A small network was shown many inputs. Here are its activations along a few directions, one row for each input.
In each table, some parts of the input vary, and every possible input appears once, in random order.
A made-up example of a description, with smaller parts first: one of 3 separate values, together with either a single point or one of 9 places along a line or (one of 6 places along a line, together with one of 8 places around a ring).
Shared parts are said once, and a part with two or three values counts as separate values.

Other details of the inputs shift rows strongly along three fixed directions, in all tables alike. That doesn't count.

A family of inputs:
row 1: [ 21 -29  48  60 -17  60  42 -17 -31 -11  34]
row 2: [  4  -2 -24  22  23   0  25 -11 -13  -2   3]
row 3: [-45 -17 -59 -12  39 -42  19  -8   8  -5 -39]
row 4: [-27  16 -24 -63   4 -54 -33  20  15 -19 -55]
row 5: [-11 -77  11   2  32  21   5 -46 -45 -10 -48]
row 6: [ -9  19 -13 -39   8 -25 -42  17  29 -11 -14]
row 7: [ 27  49  11  55 -17  18  17  13  -1  42  54]
row 8: [-13  21  14 -27 -39 -13 -12  29   4 -14 -12]
row 9: [  4  -9  79 -46 -66  39 -64  23   4 -40  -4]
row 10: [ -2  45 -46  17  27 -20   8  11  29  18  27]
row 11: [  4   2 -16  19  20  -5  25  -8  -6  -1   1]
row 12: [ 23  -2  60 -28 -38  38 -55  14   2 -31   2]
row 13: [ 19 -29  44  62  -6  68  19 -20 -15  -8  48]
row 14: [  6  50 -14  43 -21  -7  43  27   3  20  44]
row 15: [ -2 -38 -61 -41  37 -60  25 -31  12  20 -26]
row 16: [-29  13 -10 -59 -19 -21 -43  22  35 -16 -20]
row 17: [ -9   5 -32  15  48 -18   6 -12  26   5   2]
row 18: [-19 -57  46 -60 -19  34 -60  -6   0 -49 -39]
row 19: [-14  -4 -18  20   8  -1  32  -1  -6  -1   2]
row 20: [ 39  77  21  -9 -72  11  -9  51  -5   3  46]
row 21: [-21  -4 -26  17  35 -37  25 -13 -11  23 -31]
row 22: [ -3 -58  49 -59 -10  18 -51  -8 -22 -55 -66]
row 23: [ -8   5 -41  11  36 -20  25  -6  -2   2 -10]
row 24: [  10 -100    3    1   35    7   39  -53   -2  -24   -7]
row 25: [-20   1 -12   3  30 -28 -11  -8  12  21 -20]
row 26: [  1 -11  37 -61 -40  26 -63   6 -11 -12 -22]
row 27: [ 57 -39   8  27   7  21  48 -33  -7  -3  48]
row 28: [-18  15 -19 -64 -18 -20 -53  13  10   6 -27]
row 29: [  2  47 -42   9  13 -17  -1  13  25  16  29]
row 30: [ -2  46 -37   5  -9 -28  25  12  -5  37   6]
row 31: [ 32 -22  56  60  -2  58   9 -21 -28  15  37]
row 32: [-30 -10 -28  21  46 -25  10  -7  29   3  -5]
row 33: [-18  -6 -27  -6  25 -34  10  -7 -12  17 -35]
row 34: [ 21  71  24  -4 -85  12   0  55   1   4  42]
row 35: [-10 -75  42  42  40  39   5 -37  -4 -26 -13]
row 36: [ 0  5  0 30 36 -7  1 -7 18  1  9]
row 37: [ 21  79   4 -14 -70  -9  -5  47 -10  30  23]
row 38: [ 21 -20  24  45  -3  42  33 -22 -46  15  15]
row 39: [ -4  45 -32   8   4 -22   4   9  18  39  19]
Description of these inputs: one of 3 separate values, together with either a single point or (one of 2 separate values, together with one of 6 places along a line).
The inputs of row 35 and row 7 match in every part but the choice among 3 separate values. If row 32 is changed in the same way as row 35 into row 7, which row does it become?
> row 31
Which other rows agree with row 11 in the choice among 3 separate values? List them by row number.
> row 2, row 4, row 6, row 10, row 12, row 17, row 20, row 22, row 23, row 27, row 29, row 36

A family of inputs:
row 40: [-13  14   1   3  -6  -5 -11  10  22  10  12]
row 41: [ -6 -34   4  59  68   7  16 -36  -3   7  -7]
row 42: [-33 -91 -12 -60  30  -9 -19 -42 -17 -25 -74]
row 43: [-28   8  -9 -90 -32 -12 -71  24  25 -17 -33]
row 44: [ 11 -15  17  83  47  42  24 -30 -15  12  24]
row 45: [-31  16 -66 -67   0 -71  -6  12  24  20 -35]
row 46: [ 16  36 -39  16 -18 -22  57  13 -13  18  24]
row 47: [ 45 -33  63  79  -4  86  31 -25 -27 -20  61]
row 48: [-39 -19 -27 -70  13 -44 -42   2  32  -8 -50]
row 49: [-32 -81 -13  24  79   2  12 -53   5  -7 -32]
row 50: [ 29 -46  83 -34 -46  58 -41  -1 -15 -54  -2]
row 51: [ -6  76 -66   9   7 -35  17  33  40  18  38]
row 52: [-48   2  13  -7 -15   0 -19  20  -7 -12 -38]
row 53: [ 28 -27   5  62  21  25  60 -36 -52  23  11]
row 54: [ -4 -23 -38  85  96 -11  50 -43   4  29  12]
row 55: [-16  33 -34 -47   7 -27 -45  18  20   3 -24]
row 56: [ -16   12  -30 -101  -23  -64  -36   19   -7    1  -72]
row 57: [-26 -29  -1 -65  -2 -24 -45   0  22 -14 -42]
row 58: [ -8 -28  35 -30  -4  17 -36   1   7 -44 -23]
row 59: [-17 -12  16 -18  -4  -3 -24   1  15  -4 -14]
row 60: [ 36   4  14  25 -27  10  46   3 -19   4  33]
row 61: [ -1  81 -61  11  12 -40   4  27  27  40  30]
row 62: [ 40 -21  39   3 -27  48   0 -17 -47  -3  11]
row 63: [-36 -74 -40  18 103 -31  22 -47  19 -23 -45]
row 64: [ -2  -5  66  44 -20  55  -9   5 -44 -15 -10]
row 65: [ -7  78 -52  11   0 -57  20  40  48  22  30]
row 66: [-24 -14 -20  55  50   8  24 -23  13  15  11]
row 67: [  9 -26 -29  35  38 -13  59 -26  -8   5   7]
row 68: [ 57  71  50   1 -83  35 -25  42  -4  17  65]
row 69: [ 14  33 -60  53  30 -21  66 -11 -21  49  25]
row 70: [  5 -33  17 -72 -17  -6 -42  -8 -21 -17 -52]
row 71: [ 15  33  44 -30 -49  28 -58  26  -3 -12   6]
row 72: [ 10  85 -60 -45 -56 -44  16  49   7  17  22]
row 73: [-33 -32 -69 -50  46 -57  10 -17   8 -17 -58]
row 74: [-12  30 -24   0  11 -34   5  19  33  -3   4]
row 75: [  2 -41   5  17  35   1  14 -21   9 -20  -5]
row 76: [-18  35 -34   1  15 -20  -3  19  31  -7   5]
row 77: [ 30   0  53  23 -45  55  -7   4  -7   2  52]
row 78: [ 42 -25  62 -12 -44  38  -7  -7 -45  -6   0]
row 79: [ 29  15  82 -45 -87  49 -60  37  -1 -45  19]
row 80: [ 42 -23 103  16 -43  76 -34  -5 -32 -21  18]
row 81: [  3  63 -27 -27 -12 -27 -28  29  23  19  12]
row 82: [ 29  65 -14 -18 -67 -25  30  42  -5  15  32]
row 83: [  5  -1 -17  17  -9 -17  48  -7 -16  30   8]
row 84: [ 32  33  27  80 -13  46  36   9  -1   2  75]
row 85: [  35    3   70  -66 -111   36  -37   27  -26  -11   11]
row 86: [ -26 -117   30   17   94    8  -14  -68  -14  -29  -77]
row 87: [-35  11   1 -82 -32 -18 -71  26  27 -18 -37]
row 88: [ 16  57 -24 -16 -63  -5  19  29 -11  32  37]
row 89: [ 23  27  31  78 -16  46  31   2   1  25  74]
row 90: [-30  46 -35  87  32 -17  64  19   3  14  18]
row 91: [ 15 -66  69  46  32  64 -10 -43 -29 -21  -6]
row 92: [  4  31 -47  63  44 -17  54  -1  25  19  47]
row 93: [-10 -68  16  -8  54   3 -21 -39  -9 -18 -49]
row 94: [-36 -36  -4 -30  24 -27 -26 -10  24  -9 -44]
row 95: [-11 -48   3 -41 -15   0   1 -18 -29  -8 -42]
row 96: [-15  69 -63   9   2 -38  13  26  38  40  38]
The inputs of row 46 and row 53 match in every part but one. If row 58 is changed in the same way as row 46 into row 53, which row does it become?
> row 91
The inputs of row 83 and row 56 match in every part but one. If row 66 is changed in the same way as row 83 into row 56, which row does it become?
> row 44
What do these inputs look like to the network?
> one of 3 separate values, together with either a single point or one of 6 places around a ring or (one of 2 separate values, together with one of 6 places along a line)
Which other rows does row 46 become when the place on the ring of 6 takes its other values? List them by row number.
> row 60, row 67, row 72, row 73, row 82
Which other rows does row 86 become when the choice among 3 separate values takes its other values? List them by row number.
> row 65, row 94
A walk changes only the place on the line of 6. It starts at row 57 and steps to row 48. List the rest of the walk in order.
> row 77, row 49, row 96, row 43
